These are the activations of a small neural network, seen along a few directions. Each row is one input.
Each table varies a few parts of the input and shows all the possible inputs, shuffled.
A made-up example of a description, with smaller parts first: line(6) and (point or ring(11) or (values(3) and ring(5))).
Shared parts are said once, and a part with two or three values counts as separate values.
(in the rows, 128 means zero)

Other details of the inputs vary at random and push rows far along two fixed directions, the same in every table; ignore that.

A family of inputs:
x1: [136 121 120 143 129 157 114 133 132 141 135]
x2: [125 129 134 161 142 167  81 158 120 147 117]
x3: [135 133 100 178 140 142 122 120  99 119 117]
x4: [118 192 112 183 116 110 159 128 144 100 102]
x5: [121 170 100 148  92  99 196 101 158  94 135]
x6: [126 112 148  64  88 105 147 112 129 139 174]
x7: [139 182  77 140 131 135 144 143 151  95 123]
x8: [122 114 160 103  84 112 150 127 129 127 127]
x9: [144 134 125 158 155 158  77 148 128 125 130]
x10: [150 197  64 132 109 112 177 135 129  93 123]
x11: [119 137 129 111  93 119 174 100 166 126 151]
x12: [125  28 176 106 142 165  81 130  98 159 144]
x13: [124 160 134 108 100  82 183  94 162 102 145]
x14: [142 131 100 145 150 139  85 156 105 141 100]
x15: [126 112 136 129 158 134  97 138 145 154 108]
x16: [157 135 123 166 141 133 108 145 112  91 112]
x17: [136 127 109 155 175 144 107 128  90 120 114]
x18: [141 127 124 168 159 133  98 125  93 120 117]
x19: [117  98 152  95 151 143 132 118 142 150 151]
x20: [121  43 157 105 141 170  77 134  90 183 163]
x21: [143 151  99 152 136 112 122 157 123  92  79]
x22: [145 162  93 145 133 125 150 142 125  67 103]
x23: [105  57 189 114 144 151  75 122  81 188 134]
x24: [107 131 150  61  90  67 188 102 163 139 140]
x25: [ 98  94 187  76  92 115 154 113 158 170 162]
x26: [133 137 110 146 157 146  77 161 134 138 102]
x27: [103  94 163  59 130 111 167  95 146 139 165]
x28: [136 164  87 159 141 105 129 130 112 112  81]
x29: [133 135 119 163 131 156  92 153  99 142 112]
x30: [115 131 164  67  89  92 175  95 175 131 172]
Description of these inputs: values(5) and ring(6).
The inputs of x11 and x19 match in every part but the values(5) part. If x3 is changed in the same way as x11 into x19, which row does it become? -> x17
Change only the values(5) part in x6. List by row number the other rows that result. -> x10, x14, x20, x29
Change only the ring(6) part in x8. List by row number the other rows that result. -> x2, x4, x23, x25, x29

A family of inputs:
x31: [113 100 181 131 137 117 112 106 119 165 141]
x32: [115 130 179  88 104  86 152 103 158 130 145]
x33: [132 144  95 108 109 101 163 118 117 125 121]
x34: [134 241  41 190  89 120 142 150 145 101  89]
x35: [131 150 103 169 146 164 126 146 137 114 122]
x36: [117 108 138  84 120 133 150 102 151 154 171]
x37: [157 171  95 142 109 110 151 132 124  75  92]
x38: [155 174  87 208 182 134  95 156 136  98  72]
x39: [126  99 142  93 136 135 130 133  98 131 120]
x40: [127 146 113 103  95 111 166 127 177 121 157]
x41: [132 148  96 193 182 146  97 130 118 132  86]
x42: [128  86 153 130 165 148  93 142  80 149 131]
x43: [125 115 128 148 147 166 114 150 130 141 136]
x44: [131 136 119 103  75 100 174 107 117 104 130]
x45: [121 138 104 135 124 144 143 120 156 127 142]
x46: [112  94 149 162 175 163  79 157 116 155 112]
x47: [150 196  74 244 129 162  80 169 105 109  76]
x48: [140 165  80 170 140 116 125 133 100 111 109]
x49: [133  84 143  75 132 119 119 130 112 144 138]
x50: [141 152  98 157 148 140 125 148 101  99  96]
x51: [136 151 122 162 163 170 107 136 124 124 128]
x52: [123 161 109 132  77 116 189 106 170 103 152]
x53: [143 140 132 122 107  99 145 124 116 104 132]
x54: [103 106 161  67 111 111 143 115 109 127 163]
x55: [110 105 182 112 160 133 117 122 119 166 133]
x56: [145  71 154 128 164 163  70 145  85 140 113]
x57: [121 118 133  80  77  97 176 102 118 118 135]
x58: [119  86 130  82 129 126 122 117 103 151 138]
x59: [128 106 170 108 160 111  99 127 136 166 135]
x60: [135 155  92  89  88  74 180 124 144  98 130]
x61: [122 122 124 203 143 144  97 145 125 129  99]
x62: [128 116 139  83 112 114 160 123 115 131 131]
x63: [128 118 143  68 109 117 157 110 170 138 171]
x64: [113  89 143  77  86 103 155 108 112 132 150]
x65: [105 109 156  78  99  90 157 124 171 144 151]
x66: [112  91 139 101 126 143 123 124 148 161 164]
x67: [110  93 161 101 114 118 114 112  91 134 157]
x68: [125  90 158 112 123 147 126 107 137 151 170]
x69: [125 184 111 160  95  86 185 105 155  96 113]
x70: [109 114 159  75 105  95 157 118 170 142 140]
x71: [144 117 133 153 158 167  46 177 110 174 113]
x72: [149 133 108 110 124 103 145 135 121 123 117]
x73: [103  94 166 114 146 145 121 128 135 154 126]
x74: [133 185  99 191 126 125 130 145 157  79  86]
x75: [116 104 155  93 133 151 141 121 140 146 163]
x76: [134 203  85 201 136 162  99 180 116 108  85]
x77: [146 152 101 192 139 130 111 139  87 108 105]
x78: [121 185 103 158 142  96 149 109 143 127 108]
x79: [138  99 168 112 143 153 100 118 139 145 159]
x80: [141 176 113 121  95 118 174 110 174  86 138]
x81: [136 195  80 169  81 115 184 121 168  85 134]
x82: [106  99 175  97 141 129 141 117 133 155 133]
x83: [127 166 105 101  90 108 185 117 186 105 148]
x84: [107 117 165  91  96 105 158 109 168 124 133]
x85: [119 102 155  93 106 139 140 118 164 132 157]
x86: [125 157 124 110  99 102 149 118 123  82 136]
x87: [123 153  77 108 102  97 169 118 126 103 122]
x88: [134 182 123 136 102  88 176 111 168  80 109]
x89: [117 121 135 181 137 139 112 129 127 135 104]
x90: [144  93 155  96 118 124 126 124 108 132 125]
x91: [108  86 139 159 180 161  67 138 114 166 110]
x92: [112  90 140 121 162 142  80 126  81 143 141]
x93: [148 134 135 157 130 166  70 160 122 137 108]
x94: [122 123 137  90 118 127 150  99 149 160 176]
x95: [142  98 144 179 170 184  68 133 105 159 144]
x96: [117  81 149  83 131 130 132 132 102 141 142]
x97: [134 136 123 142 115 141 135 132 159 113 135]
x98: [142  94 128 113 157 140  92 141  95 138 108]
x99: [147 190  98 119 110 108 171 116 174 103 146]
x100: [154 164  91 156 142 107 122 144 110 104 111]
x101: [127  81 154 100 109 120 133 116  96 151 137]
x102: [135 130 114 143 163 134  86 143  95 114 124]
x103: [138 111 100 146 162 151  94 135  86 134  96]
x104: [109  81 140 159 174 158  63 143 117 170 115]
x105: [144  65 147 135 167 159  65 147  84 140 117]
The inputs of x82 and x88 match in every part but one. If x55 is changed in the same way as x82 into x88, which row does it become? -> x32
What do these inputs look like to the network? -> values(5) and (point or line(6) or (values(2) and line(4)))
Change only the line(4) part in x79. List by row number the other rows that result. -> x80, x85, x97
Change only the line(6) part in x42. List by row number the other rows that result. -> x39, x50, x54, x62, x96
Change only the values(5) part in x68. List by row number the other rows that result. -> x36, x63, x75, x80
Change only the values(2) part in x69. List by row number the other rows that result. -> x68

A family of inputs:
x106: [117  76 162 131 132 150  59 152  98 169 119]
x107: [117  91 139  93 141 125 114 117 140 168 142]
x108: [137 180  78 103 113  80 200 108 150  78 134]
x109: [141 104 101 190 164 210  73 158  94 131 122]
x110: [132 213  86 118  69 104 180 138 168 111 138]
x111: [145 188  70 155 120 103 185 130 126  61  91]
x112: [151 145 100 171 158 146  79 164 124 126  86]
x113: [101 112 152  43  88  88 190 108 139 146 145]
x114: [113 127 140 136  97 136 103 146 112 153 131]
x115: [122  80 162 113 141 125  80 143  93 155 114]
x116: [121  91 135 115 179 133  95 134 106 160 124]
x117: [ 88  66 191  77 106 123 123  98 115 197 179]
x118: [119  99 145 173 158 144  80 122  97 169 113]
x119: [138 129 100 173 156 152  98 151 114 129  81]
x120: [119 194 138 149  87 102 185 119 216  87 123]
x121: [142 137 121 143 172 143  84 162 106 133 102]
x122: [102  81 192  42  94  97 136 117 115 164 153]
x123: [103  92 157  30  84 128 169  89 157 168 220]
x124: [109  70 180  59 110  89 162  79 115 143 165]
x125: [113  65 180  34 123 120 155 101 112 149 159]
x126: [121 210 122 196 120 115 181 110 203  83 119]
x127: [ 90 129 175  71  69 105 208  91 225 129 163]
x128: [144 173  72 162 112 124 170 136 138  68  97]
x129: [104 123 142  35 103  76 185  98 153 151 165]
x130: [136  89 163 126 158 141  79 138  78 126 116]
x131: [151 183  85 179  92 125 139 145 124  62 104]
x132: [104 159 106  92  93 110 169 111 161 153 167]
x133: [128 114 136 154 156 114 103 123  97 143 104]
x134: [146 173  65 182 121 144 151 135 132  75 102]
x135: [111 141 131 105  81  72 182  99 148 130 130]
x136: [125 107 111 163 187 170  66 142 114 173 116]
x137: [166 118 109 182 181 197  50 172 103 121 111]
x138: [122 205 116 152 115 104 192 108 230  94 139]
x139: [133  74 153 168 145 197  40 162  79 147 139]
x140: [111  75 164  25  95 113 168  81 153 158 202]
x141: [148 152  96 187 163 168  66 171 116 139  89]
x142: [145 188  86 200 120 122 157 110 125  77 115]
x143: [114 192  82 128  70 107 194 127 156 111 129]
x144: [121  58 180  53  78 104 137 114 125 134 161]
x145: [133 134 124 145 116 106 156 104 122 103 127]
x146: [151 167  63 171 150 128 136 130 138  85 115]
x147: [168 211  66 158 121 100 166 146 134  56  94]
x148: [138 134 121 172 135 131  81 155 108 120  86]
x149: [137 134  95 187 159 171  86 155 110 138  82]
x150: [133 141 100 161 157 136 112 147 105 118  82]
x151: [116  88 164 132 166 124  93 121  88 165 121]
x152: [115  76 172  41 141 111 147  92 119 155 176]
x153: [155 114 118 170 167 209  50 175 102 141 140]
x154: [131  52 192  69 172 155  77 134  92 167 154]
x155: [153 201  82 163  97  83 167 133 120  51  91]
x156: [149  57 160 113 170 169  63 154 109 155 136]
x157: [150 223  64 161 109  85 166 146 145  78  83]
x158: [111 104 174  52  91  76 191  71 122 129 168]
x159: [127 128 167 148 160 160 104 140 191 147 132]
x160: [125  76 153 190 176 192  58 128  77 164 146]
What do these inputs look like to the network? -> values(5) and (point or (values(2) and line(5)))
The inputs of x141 and x136 match in every part but the values(5) part. If x110 is changed in the same way as x141 into x136, which row does it become? -> x132
Which other rows agree with x139 in the values(5) part? List them by row number. -> x106, x114, x115, x120, x122, x130, x131, x144, x148, x155
Change only the values(5) part in x137. List by row number the other rows that result. -> x131, x134, x140, x142
